Each row below holds a small network's activations on one record, seen along a few directions.
Each row is followed by the record's values for the fields Beze, Mepul, Bif, Dud.
A field that a record lacks is written missing.
The largest differences between rows may come from other fields.
(in the rows, 500 means zero)
Strong random noise was added to every row along 23 fixed directions; ignore it. To show where, here is one row again and again, with new noise each time:
[584 785 575 612 575 617 694 500 294 549 729 570 634 410 782 412 601 573
 567 554 494 434 550 556 484 435 457 477 449 591 541 777 496 279 291 311
 528 490 482]
[411 651 516 649 545 458 500 386 550 292 612 596 453 305 554 420 722 493
 433 489 296 679 335 534 525 468 344 334 693 366 633 594 437 676 513 347
 546 345 549]
[130 407 606 564 401 525 269 550 409 739 584 674 532 516 482 487 643 325
 594 657 437 596 445 537 573 639 397 416 573 293 446 335 385 472 565 444
 811 352 602]
[542 496 479 671 389 377 337 544 371 264 505 621 474 545 754 559 488 521
 440 397 573 614 591 601 352 126 435 533 718 486 538 502 330 533 474 124
 582 417 667]
[425 587 447 509 651 568 462 511 133 520 423 723 466 721 511 635 250 398
 468 623 345 274 675 559 319 682 311 642 666 592 501 472 380 391 446 445
 476 438 474]
[644 506 377 550 422 705 308 526 336 743 672 482 601 452 524 345 513 594
 439 707 173 617 620 358 548 808 388 782 501 460 435 327 362 616 589 412
 289 492 422]
[324 504 514 389 714 228 581 574 559 483 498 753 436 551 632 147 447 384
 599 542 434 402 647 400 519 615 424 435 395 442 519 569 438 223 532 276
 636 340 477]
[659 486 363 652 350 609 360 547 460 529 755 413 458 619 538 300 634 684
 328 720 303 322 717 286 440 749 512 509 499 155 345 517 240 272 735 477
 599 364 131]
[440 449 422 578 654 542 364 733 775 364 610 554 382 317 718 527 500 356
 510 689 641 390 540 260 412 449 541 333 679 542 446 419 536 555 601 438
 409 546 807]
[432 688 644 361 285 385 623 586 369 566 355 268 626 328 761 425 482 630
 636 501 504 359 533 655 591 298 321 568 353 375 503 654 429 407 586 465
 410 375 775]
[392 299 558 137 440 503 731 471 206 585 312 471 600 340 707 546 548 566
 588 506 437 642 675 511 388 559 510 405 500 610 435 147 503 333 350 529
 486 480 497]
[563 505 308 515 629 625 391 482 329 460 631 347 375 394 628 661 336 502
 599 665 551 310 637 408 639 289 483 565 464 584 321 442 419 402 553 379
 654 517 434]
[507 587 350 297 321 320 606 394 614 200 435 623 405 569 461 298 540 757
 238 549 536 538 390 463 423 451 646 324 346 484 521 415 587 609 433 608
 553 539 308]
[631 522 416 459 600 300 623 432 524 566 393 666 390 656 620 398 437 361
 555 427 507 439 459 425 357 438 579 660 581 644 524 317 436 595 382 376
 854 540 681]
[407 352 492 627 497 723 476 404 573 539 606 735 646 538 461 356 711 433
 397 422 567 539 528 474 436 660 520 370 408 485 539 584 678 363 471 348
 620 418 347]
[489 445 489 242 595 323 841 747 592 668 313 539 716 523 612 487 485 564
 486 620 512 797 590 689 459 586 541 506 695 815 500 390 430 546 464 335
 410 443 493]
[552 726 494 494 898 506 759 451 675 532 392 618 382 405 404 196 641 458
 576 239 391 833 479 558 639 568 553 533 421 589 535 530 453 316 389 276
 517 407 298]
[344 523 624 171 556 310 513 850 490 289 667 785 479 508 489 457 407 496
 689 766 493 946 501 492 802 254 520 623  98 349 571 618 481 692 273 400
 240 517 510]
[463 670 497 504 575 341 485 633 601 536 479 501 336 675 283 238 530 500
 537 578 556 421 569 486 624 618 536 691 468 432 502 573 614 520 619 565
 318 586 542]
[422 487 523 466 639 473 556 636 566 389 451 330 512 272 818 859 569 469
 510 639 261 721 517 751 434 393 488 492 920 708 424 480 157 464 386 589
 335 488 568]
[562 470 434 644 590 660 319 603 696 360 591 606 584 602 620 767 408 360
 305 600 467 503 276 461 286 391 526 573 651 590 413 623 489 672 384 658
 275 651 597]
[503 531 478 523 607 407 546 298 278 351 494 677 353 637 520 558 521 457
 472 456 293 475 647 668 442 660 523 523 740 731 644 502 303 366 230 580
 684 573 374]
[520 332 581 536 652 554 788 695 765 483 578 652 512 590 523 684 682 394
 544 528 614 656 555 570 337 485 749 396 538 522 560 602 431 436 340 462
 714 460 370]
[451 555 295 502 786 516 569 451 627 358 472 527 199 450 459 567 464 371
 617 487 564 218 739 732 522 496 456 645 764 677 463 497 297 603 668 455
 645 534 584]
[490 379 354 472 542 532 662 639 685 429 667 603 458 383 564 491 523 626
 500 615 748 473 710 543 361 426 636 351 504 581 478 425 482 629 623 285
 587 517 438]

[349 474 631 465 560 387 604 696 221 653 398 497 432 856 229 729 452 455
 596 708 445 449 688 667 415 654 490 673 638 389 477 496 455 372 538 576
 460 416 291]  Beze=d1 Mepul=e3 Bif=n2 Dud=b4
[318 461 606 465 355 251 465 387 325 483 725 553 470 532 448 335 726 473
 596 736 407 501 502 394 614 636 536 590 440 469 653 528 876 627 334 606
 444 610 606]  Beze=d3 Mepul=e2 Bif=n1 Dud=b3
[715 601 384 487 419 827 794 497 288 329 511 459 313 437 449 849 450 652
 504 621 631 242 718 410 314 458 587 421 405 423 612 396 496 615 477 453
 755 365 421]  Beze=d3 Mepul=e2 Bif=n1 Dud=b3
[731 533 612 452 574 444 569 758 328 431 442 480 486 592 647 486 479 429
 614 536 528 580 625 205 595 383 488 471 505 339 536 534 427 257 431 291
 520 355 560]  Beze=d1 Mepul=e1 Bif=n2 Dud=b2
[586 581 426 499 496 920 406 641 526 473 477 663 569 556 472 579 451 510
 334 531 662 470 553 458 421 643 541 438 515 596 434 464 532 472 436 586
 305 576 501]  Beze=d2 Mepul=e3 Bif=n2 Dud=b4
[570 341 568 415 453 419 719 650 547 604 569 433 651 506 592 514 523 607
 526 578 393 510 727 612 360 685 532 570 560 518 547 584 335 485 538 554
 317 512 414]  Beze=d1 Mepul=e1 Bif=n1 Dud=b2
[503 523 535 480 374 754 412 541 297 654 705 645 443 557 497 495 691 425
 566 731 640 389 598 311 508 743 624 410 537 523 461 268 556 457 342 693
 690 683 602]  Beze=d1 Mepul=e3 Bif=n2 Dud=b4
[462 658 620 440 734 617 806 643 543 681 549 568 624 454 572 497 653 402
 620 520 576 533 429 644 386 526 473 539 635 568 399 603 545 535 438 552
 313 606 608]  Beze=missing Mepul=missing Bif=missing Dud=missing
[615 671 549 527 490 551 629 578 569 731 536 682 721 650 520 309 613 412
 454 556 591 540 329 400 559 718 517 433 581 584 568 567 592 511 411 416
 689 453 595]  Beze=d3 Mepul=e2 Bif=n1 Dud=b3
[584 456 578 439 616 571 392 422 645 633 297 658 655 486 542 360 516 236
 537 141 408 870 312 502 686 592 437 570 554 664 529 408 359 457 331 437
 565 480 660]  Beze=d2 Mepul=e3 Bif=n1 Dud=b4
[252 490 411 435 715 483 483 341 647 662 426 514 556 473 615 342 577 326
 541 546 426 488 415 540 623 532 581 697 298 776 327 520 763 151 357 459
 584 467 375]  Beze=d3 Mepul=e2 Bif=n1 Dud=b3
[306 418 377 582 696 497 405 512 568 640 730 589 499 304 613 418 215 520
 649 493 564 260 727 685 366 480 381 602 439 586 353 518 345 505 760 246
 404 537 492]  Beze=d3 Mepul=e3 Bif=n1 Dud=b4
[540 485 547 309 621 179 608 427 249 617 467 451 511 659 534 446 579 320
 646 526 474 650 328 398 600 385 445 600 791 555 357 290 555 619 401 522
 668 621 623]  Beze=d2 Mepul=e1 Bif=n2 Dud=b3
[376 399 527 372 280 482 723 526 640 697 472 515 616 342 442 504 556 605
 538 546 572 485 523 712 454 684 460 347 546 495 645 366 390 880 681 554
 707 453 698]  Beze=d3 Mepul=e2 Bif=n2 Dud=b3
[688 590 445 384 317 743 437 626 328 374 459 558 511 610 589 582 273 631
 340 556 616 260 622 300 291 522 480 407 358 378 396 421 382 384 492 636
 368 520 463]  Beze=d1 Mepul=e3 Bif=n1 Dud=b4
[334 532 557 435 731 645 646 617 567 380 571 796 403 394 439 496 495 371
 603 499 546 410 575 520 312 566 368 428 473 328 539 547 503 671 573 476
 308 482 619]  Beze=missing Mepul=missing Bif=missing Dud=missing
[409 561 436 496 497 493 455 534 580 274 553 575 406 450 431 714 262 590
 434 750 310 478 470 552 569 438 493 554 162 528 692 708 483 646 390 545
 416 422 376]  Beze=d3 Mepul=e3 Bif=n2 Dud=b4
[586 751 584 500 325 578 713 538 697 644 555 537 633 377 622 378 708 510
 454 631 548 381 208 373 359 623 516 393 482 499 628 531 691 814 440 667
 504 571 873]  Beze=d1 Mepul=e3 Bif=n2 Dud=b4
[333 459 661 641 695 402 450 539 635 397 600 673 388 576 464 669 464 207
 571 592 503 378 351 316 411 567 578 309 479 508 650 659 672 404 294 670
 587 536 608]  Beze=d1 Mepul=e3 Bif=n1 Dud=b4
[608 694 557 415 635 496 559 480 396 288 560 435 340 280 543 481 434 536
 510 518 307 494 467 211 611 687 413  90 598 372 580 451 279 385 437 703
 495 465 471]  Beze=d2 Mepul=e1 Bif=n1 Dud=b3
[431 330 525 438 487 252 536 391 478 345 494 489 363 613 277 733 352 506
 494 548 402 428 393 542 465 474 525 395 513 425 628 514 475 745 473 771
 620 579 402]  Beze=missing Mepul=missing Bif=missing Dud=missing
[564 634 511 417 391 347 709 509 512 488 485 551 503 503 615 220 654 725
 436 463 502 553 625 609 435 609 611 412 561 556 558 472 380 359 445 464
 539 511 401]  Beze=d3 Mepul=e2 Bif=n2 Dud=b3
[537 739 424 501 502 530 415 485 402 558 447 652 468 586 506 467 379 437
 473 562 483 572 286 380 634 425 446 502 430 469 487 390 428 564 416 354
 837 374 570]  Beze=d1 Mepul=e1 Bif=n1 Dud=b2
[582 519 604 655 659 561 517 608 534 379 501 636 470 369 773 437 504 329
 574 353 429 396 564 235 299 486 365 363 602 244 588 575 382 307 563 225
 502 251 703]  Beze=d1 Mepul=e1 Bif=n1 Dud=b2
[524 537 518 306 533 501 453 676 168 226 633 644 503 721 432 521 350 507
 544 564 603 482 662 493 642 357 312 560 534 209 392 670 382 532 572 464
 280 499 416]  Beze=d1 Mepul=e1 Bif=n1 Dud=b2
[492 393 490 266 503 397 658 470 519 295 553 558 427 498 492 599 439 543
 565 497 538 548 402 474 386 230 604 551 243 366 445 478 573 693 397 608
 445 587 407]  Beze=d2 Mepul=e1 Bif=n1 Dud=b3
[438 518 535 740 352 610 260 465 541 463 623 463 442 555 382 575 826 465
 415 670 205 637 525 583 594 708 522 650 579 380 584 617 400 437 459 567
 491 369 316]  Beze=d2 Mepul=e1 Bif=n1 Dud=b3
[551 283 497 646 331 766  72 543 431 730 749 410 641 273 656 429 402 537
 522 626 358 428 760 313 784 867 418 323 441 578 570 466 211 263 576 544
 536 547 548]  Beze=d3 Mepul=e3 Bif=n2 Dud=b4
[235 415 545 370 374 442 332 388 649 523 470 395 711 196 708 594 321 504
 500 392 423 449 340 844 582 450 284 356 557 648 434 598 243 638 563 783
 361 617 760]  Beze=d3 Mepul=e3 Bif=n1 Dud=b4
[476 507 699 667 395 411 261 590 323 702 668 563 641 678 469 471 380 467
 482 465 446 657 213 296 331 413 428 474 422 132 377 457 480 540 481 542
 408 557 531]  Beze=d2 Mepul=e1 Bif=n1 Dud=b3

Here are new rows. What are their fields?
[634 394 423 499 520 421 542 504 657 226 755 393 420 447 739 546 858 526
 366 702 516 576 445 300 345 399 760 328 814 595 351 433 582 510 341 721
 421 752 425]  Beze=d2 Mepul=e1 Bif=n2 Dud=b3
[647 472 307 368 616 588 628 672 458 430 551 744 740 691 474 846  95 541
 240 735 508 603 374 517 392 552 364 253 767 662 464 487 213 841 522 407
 626 411 305]  Beze=d3 Mepul=e3 Bif=n1 Dud=b4
[571 364 573 336 476 490 549 562 386 459 530 465 436 548 436 575 558 422
 652 581 560 523 612 397 693 512 556 502 463 468 559 467 507 538 403 640
 589 595 570]  Beze=missing Mepul=missing Bif=missing Dud=missing
[489  75 618 541 543 761 356 690 514 754 655 721 584 551 615 616 514 241
 655 485 360 616 797 366 277 794 561 640 441 375 464 334 225 338 397 488
 523 475 513]  Beze=d2 Mepul=e1 Bif=n1 Dud=b3
[467 660 488 762 393 590 224 394 328 450 819 630 330 434 427 318 627 601
 475 508 497 405 689 567 591 759 447 325 770 480 610 474 281 505 557 533
 574 647 533]  Beze=d3 Mepul=e3 Bif=n1 Dud=b4
[409 681 688 429 233 170 516 611 461 561 442 298 550 297 507 411 428 732
 512 561 526 736 211 376 686 385 463  98 448 309 629 378 507 641 554 561
 534 438 710]  Beze=d1 Mepul=e1 Bif=n1 Dud=b2
[348 613 581 775 385 530 353 466 648 562 550 373 515 225 468 589 604 568
 456 510 318 669 248 581 392 459 432 485 527 365 592 483 547 739 598 467
 314 400 622]  Beze=d2 Mepul=e1 Bif=n1 Dud=b3
[604 640 711 475 609 230 501 657 577 449 379 391 435 430 554 391 492 433
 650 397 339 759 552 476 789 584 514 519 584 607 725 625 337 325 335 545
 298 504 681]  Beze=d2 Mepul=e1 Bif=n1 Dud=b3
[572 686 535 732 688 593 488 546 743 588 512 347 293 369 370 605 406 534
 595 304 617 517 465 593 444 426 712 518 404 605 474 517 420 401 460 610
 394 660 463]  Beze=d2 Mepul=e1 Bif=n1 Dud=b3
[519 765 254 692 562 900 402 355 461 393 589 565 516 401 413 726 319 552
 367 571 560 276 367 651 508 301 304 555 358 583 465 697 538 731 608 303
 537 396 395]  Beze=d2 Mepul=e1 Bif=n2 Dud=b3
[441 378 517 755 327 622 235 268 195 612 787 493 428 529 440 536 295 593
 547 384 632 103 590 418 297 470 518 475 290 341 457 456 591 445 550 624
 606 724 492]  Beze=d3 Mepul=e3 Bif=n1 Dud=b4
[736 605 226 417 926 542 718 495 745 483 515 315 516 448 633 322 446 501
 465 475 584 391 550 404 628 444 555 555 570 741 188 617 509 222 631 331
 480 486 205]  Beze=d3 Mepul=e3 Bif=n1 Dud=b4
[599 563 604 626 377 526 278 745 532 630 526 449 581 659 702 543 635 311
 605 558 652 541 499 535 623 284 516 780 641 492 398 601 389 447 467 420
 540 544 842]  Beze=d1 Mepul=e3 Bif=n2 Dud=b4
[515 534 695 404 249 409 581 696 700 581 466 421 657 283 837 402 725 533
 490 729 233 625 415 312 472 724 536 358 463 409 662 493 399 424 388 620
 438 335 736]  Beze=d1 Mepul=e3 Bif=n1 Dud=b4
[483 295 601 436 549 467 555 447 579 327 717 614 576 483 540 518 635 414
 579 359 506 776 332 457 544 206 526 410 304 186 407 638 440 522 415 407
 668 423 286]  Beze=d2 Mepul=e3 Bif=n1 Dud=b4
